These are the activations of a small neural network, seen along a few directions. Each row is one input.
In each table, some parts of the input vary, and every possible input appears once, in random order.
A made-up example of a description, with smaller parts first: one of 5 places around a ring, together with either a single point or one of 9 places around a ring or (one of 3 separate values, together with one of 4 places along a line).
Shared parts are said once, and a part with two or three values counts as separate values.
In the rows, zero is written as 128.

Other details of the inputs vary at random and push rows far along two fixed directions, the same in every table; ignore that.

Rows:
x1: [126 106 141 159 121 137 104 122 104 114 133 163 136 110 139 136]
x2: [161 100 171 151 152 125  79 117  64 112 115 196 121  99 139 130]
x3: [112 102 129 150 113 139 105 124 110 119 129 184 144 107 136 128]
x4: [129 112  80 151  86 171 116 176 127  98 106 183 151 126 146 135]
x5: [117 141 102 128 120 130 140 136 150 114 134  69 118 144 123 133]
x6: [100 112  90 170  94 160 111 133 124  85 136 134 147 122 135 143]
x7: [115 136  96 117 128 130 152 141 150 128 136  84 119 158 123 127]
x8: [105 139 119 119 110 118 149 134 173 132 137  70 130 139 124 137]
x9: [113  91  96 167 112 163  99 128  82  95 123 209 148 115 135 130]
x10: [103 117  99 134 111 129 129 148 146 113 136  95 122 141 127 138]
x11: [138 122 138 118 146 121 127 130 117 135 124 134 113 132 126 126]
x12: [122 117 127 152 119 147 113 116 105 112 129 172 144 110 130 124]
x13: [197 169 226  71 196  76 145  84 115 193 111 129 101 120 120 101]
x14: [109 128 126 138 114 132 137 131 146 125 138 100 129 126 125 136]
x15: [123  98 124 139 126 135 103 125  96 122 122 195 138 117 136 127]
x16: [121 103 118 137 126 140 111 126 102 119 126 180 139 120 131 126]
x17: [117 153  93 111 123 131 155 127 153 128 134  89 134 149 119 120]
x18: [115 141  95 119 129 134 155 141 150 126 132  80 119 155 119 127]
x19: [122 113  93 144 123 143 108 139 105  95 127 152 133 136 131 134]
x20: [104 137 118 126 111 126 149 134 166 130 142  71 129 137 122 136]
x21: [152 170 152  86 158 104 161 105 149 166 122  83 113 140 118 109]
x22: [152 167 180 104 152  98 160 107 158 166 132  66 109 127 119 124]
x23: [210 123 250 125 179  82  76  81  59 152 114 217 116  75 140 126]
x24: [218 176 232  70 179  86 136 118 137 209 100 141 117 115 129 103]
x25: [101 144 111 117 116 131 160 129 168 140 141  81 135 137 120 124]
x26: [115 137 124 140 116 135 137 125 142 117 135  97 132 129 126 133]
x27: [131 100 137 147 130 130 100 134  97 113 125 157 122 114 133 137]
x28: [112 138 108 137 111 142 138 119 141 119 135 116 140 129 125 125]
x29: [119 109 129 154 120 144 112 118 105 120 132 177 144 110 137 126]
x30: [164 136 183 117 164 102 121 114 109 146 120 124 106 115 129 127]
x31: [112 157 105 120 115 132 155 122 163 128 141  82 138 137 119 123]
x32: [180 155 193  88 183  91 136 106 115 166 116 118  99 129 122 112]
x33: [147 163 154  86 160 101 167 109 152 175 127  83 113 143 118 109]
x34: [114 120 106 140 119 134 130 141 133 114 137  99 124 140 130 136]
x35: [108 131  98 111 122 122 148 146 156 130 133  85 117 157 121 129]
x36: [103 138  97 105 118 124 156 134 163 136 130  94 131 150 119 124]
x37: [151 132 191 114 147  95 123 111 128 156 126 127 115 111 129 128]
x38: [119 144  91 117 125 133 146 137 149 119 130  81 119 156 121 126]
x39: [139  98 164 150 134 135  92 111  80 127 124 215 140  89 136 125]
x40: [114 123 105 114 126 122 134 144 143 124 127 111 122 149 125 133]
x41: [110 132 108 120 123 124 144 145 156 126 137  66 119 145 123 135]
x42: [117 107 133 140 115 131 108 121 115 121 125 177 143 108 134 130]
x43: [135 153  86 122  84 158 134 172 153 139 111 135 145 137 135 141]
x44: [ 97  97  91 179  97 170 105 129 102  90 133 188 156 109 135 133]
x45: [102 119  97 130 109 126 129 149 151 110 133  93 124 142 126 140]
x46: [128  98 119 137 133 134 104 138  98 112 126 171 127 127 133 133]
x47: [107 129  98 123 120 139 150 133 141 132 133 115 132 142 121 123]
x48: [137 110 124 150 127 131  94 132  96  98 128 155 129 117 134 137]
Description of these inputs: either one of 3 separate values or (one of 5 places around a ring, together with one of 9 places along a line).
Which other rows does x20 become when the place on the ring of 5 takes its other values? List them by row number.
> x16, x25, x41, x46
List by row number the other inputs of the same sort as x24.
> x4, x43
Which other rows does x14 become when the place on the line of 9 takes its other values? List them by row number.
> x1, x6, x8, x20, x22, x23, x26, x37

Rows:
x49: [ 70 131  85 130 119 127 160 118 157 119 167  28 119 153 108 144]
x50: [116 154  70 114 114 138 160 139 162 114 128  62 128 171 120 131]
x51: [119 144  95 115 116 130 165 163 179 140 135  60 119 154 127 133]
x52: [163 124 175 137 144 134  89 128  85 134 107 189 124  96 134 124]
x53: [163 160 179  95 152  96 154 127 159 183 122  93 116 120 122 116]
x54: [ 88  87  43 164  90 176 121 157 111  82 135 164 143 148 134 130]
x55: [112 144  94 118 109 140 166 161 176 137 128  63 119 151 124 133]
x56: [ 79 132 109 128 125 109 153 121 169 136 160  28 107 153 114 145]
x57: [154 104 154 116 151 105  78 127  85 128 107 207 122 112 135 126]
x58: [105 161  89 125 105 147 157 150 182 126 143  68 144 147 124 127]
x59: [187 129 176 112 169 102  82 104  72 132 105 200 114 104 141 116]
x60: [180 123 176 134 151 119  99 128  88 134 116 188 118 111 138 128]
x61: [108  61 142 206 114 146  55 116  56  44 138 209 142  81 146 145]
x62: [145 155 155  89 149 109 157 110 147 171 132 106 124 139 123 105]
x63: [154 171 160 100 150 113 148 108 142 164 130 101 128 137 127 109]
x64: [ 85  95  62 169  80 182 109 166 133  90 122 148 147 122 135 142]
x65: [164 105 212 156 164  98  73  90  61 129 137 169 108  84 136 142]
x66: [ 78  82  45 173  81 173 117 173 120  79 133 165 144 151 139 140]
x67: [ 98 152  64  89 115 124 160 146 170 121 133  60 122 168 112 117]
x68: [170 117 165 143 158 136  96 117  64 128 110 208 123 105 138 125]
x69: [130 158  95 105 110 126 156 149 168 126 130  54 124 166 118 134]
x70: [143  80 210 151 170  92  82  87  85 116 131 181 111  90 135 127]
x71: [ 96 160  92 103 112 133 181 123 178 143 137  81 137 140 116 122]
x72: [175 119 183 145 147 125  96 125  81 138 116 202 137  92 134 123]
x73: [144 162 178  83 144  92 156 106 153 182 119 116 118 123 120 119]
x74: [ 89  86  43 162  72 162  89 171 115  66 124 163 153 133 137 148]
x75: [153 153 178  86 161  96 146 117 147 182 126 112 126 131 126 116]
x76: [162 132 182 140 128 118 101 107  93 137 114 208 135  91 134 129]
x77: [171 173 165  80 152  85 136 125 147 154 117  87 108 138 117 119]
x78: [ 89  92  63 165  94 172 123 147 107  94 132 175 162 130 129 127]
x79: [102 149  94 116  97 138 157 145 187 136 138  77 142 138 125 135]
x80: [108 145  74  98 121 128 171 143 168 130 134  63 122 174 115 125]
x81: [161 165 163  98 157 116 153 108 137 168 111  90 112 134 120 112]
x82: [149  83 205 154 153  95  89  96  88 109 132 156 116  86 141 136]
x83: [163 124 192 123 132 109 106 109  96 151 111 202 135  85 142 133]
x84: [167 152 167  79 145  90 145 129 145 163 114  90 106 145 129 131]
x85: [ 90 156  78 102 102 140 172 131 183 136 144  70 139 159 112 115]
x86: [ 71  83  52 171  84 186 108 164 118  84 122 167 155 131 131 141]
x87: [156 151 161  76 165  89 150 128 152 168 116  97 104 149 125 124]
x88: [124  69 151 195 138 136  67  92  53  57 135 209 138  86 145 138]
x89: [160 157 186  78 175  95 156 126 142 183 114 102  98 136 121 117]
x90: [132 131 183 109 171  83 158  88 143 137 148  59 110 129 111 115]
x91: [ 74  82  49 178  82 180 115 166 126  86 133 170 164 131 132 136]
x92: [ 71  94  54 164  71 171 113 147 138  89 133 168 164 136 129 138]
x93: [166 115 185 128 141 118  94 123  98 150 118 193 135  97 141 122]
x94: [ 68  75  75 190  82 156  89 139 106  74 157 124 133 118 139 163]
x95: [163 174 175  98 141 103 148 112 161 168 127 100 123 125 119 117]
x96: [103 170  90 118 107 140 172 119 176 130 133  79 138 137 125 123]
x97: [161 169 166 105 154 104 160 111 136 169 121  96 122 136 119 106]
x98: [160 106 164 121 161 132 106 117  72 142 112 205 117 108 134 120]
x99: [ 88  99  31 186  85 190 115 162 112  65 134 162 146 144 143 137]
x100: [ 83 112  43 175  75 186 112 135 133  78 136 161 164 132 135 132]
x101: [ 96 150  85 107 118 146 173 140 168 139 128  62 123 157 112 116]
x102: [187 125 200 132 162 119  95 124  73 141 108 201 113  99 135 126]
x103: [148 159 179 107 171  86 152  80 136 158 147  41 102 130 116 135]
The inputs of x52 and x86 match in every part but one. If x72 is changed in the same way as x52 into x86, which row does it become?
> x91
The inputs of x87 and x84 match in every part but one. If x89 is changed in the same way as x87 into x84, which row does it become?
> x55
Describe the family of inputs behind these rows.
> one of 5 places around a ring, together with either one of 2 separate values or one of 9 places along a line
Which other rows does x98 become when the place on the line of 9 takes its other values? List them by row number.
> x54, x62, x67, x71, x78, x80, x85, x101
Which other rows does x90 become when the place on the ring of 5 takes its other values? List them by row number.
> x61, x70, x82, x88
A walk changes only the place on the line of 9. It starts at x96 and steps to x100. List the rest of the walk in order.
> x63, x97, x81, x68, x99, x50, x59
Which other rows does x82 become when the choice among 2 separate values takes its other values? List them by row number.
> x94

Rows:
x104: [123 175 108 116  96 153 172 144 183 154 121  75 147 134 124 126]
x105: [ 72 138 129 152 105 110 154  79 181 100 162  13 128 131 122 132]
x106: [192  99 210 116 210  99  87 101  32 151 107 201  82 106 132 114]
x107: [160 115 249 163 175  97 101  88  94 142 154 122 123  86 126 123]
x108: [135  88 130 155 114 133  68 120  70 108 134 225 145 109 144 148]
x109: [ 86 120  49 176  80 198 125 132 113  89 131 173 167 121 126 119]
x110: [109 144 126  98 123 120 173 129 179 156 137  90 132 149 121 119]
x111: [143 161 244 106 172  60 158  64 147 173 154  39  83  85 111 142]
x112: [200 168 195  71 188  68 141 108 138 164 117  91  98 130 125 111]
x113: [ 99 133 109 105 107 132 170 147 186 149 129  83 140 140 121 122]
x114: [144  82 109 164 130 143  60 127  54  58 112 240 143 110 142 136]
x115: [106 154 103 110  99 116 143 152 183 144 135  66 125 145 122 142]
x116: [166  83 150 164 117 134  46 154  69  83 102 240 133  94 153 145]
x117: [178 192 196  91 139 110 159 122 167 197 108 105 124 109 129 116]
x118: [ 97 155  85 103 121 116 155 119 162 134 143  64 127 164 109 129]
x119: [131  92  96 162 100 147  78 150  88  65 121 194 143 125 143 146]
x120: [202 125 210 101 194  84  81  90  58 134 103 200 102 103 128 107]
x121: [ 91  77  55 178  96 175 104 175  98  72 136 151 129 150 140 151]
x122: [128 152 100 103 113 123 148 159 177 118 120  52 125 153 124 136]
x123: [ 96 119  63 180  66 199 118 144 124  91 131 178 173 124 139 138]
x124: [195 139 212  87 214  79 132 101  84 174 108 132  79 134 123 114]
x125: [ 82 109  53 149  91 148 118 140 133  98 150 127 148 143 128 138]
x126: [105 140  69 160  89 179 140 138 134 112 132 150 166 123 138 125]
x127: [132 182 112 112 124 142 176 111 162 151 128  93 141 140 116 113]
x128: [158 124 205  90 184  94 130  86  99 174 117 181 113 105 122  96]
x129: [ 78 106  82 138 111 151 143 126 139 110 131 154 150 143 120 119]
x130: [149 142 143 102 152 114 152 152 145 158 120  65  97 150 127 133]
x131: [122 140 106 119 123 130 157 174 171 138 125  45 100 162 125 141]
x132: [102 149  96 105 103 123 147 145 174 143 137  62 131 147 121 142]
x133: [147 101 166 127 159 110  72  91  52 129 123 220 122  98 129 121]
x134: [ 70  78  57 166  87 169 120 148 126  90 141 183 163 127 137 126]
x135: [ 97 142 112 110 100 127 169 156 195 152 126  84 134 142 122 123]
x136: [128 100  94 146 140 142 126 149 105 112 133 125 112 145 134 130]
Describe the family of inputs behind these rows.
> either one of 3 separate values or (one of 5 places along a line, together with one of 6 places along a line)
Which other rows does x130 become when the place on the line of 5 takes its other values? List them by row number.
> x104, x113, x122, x132
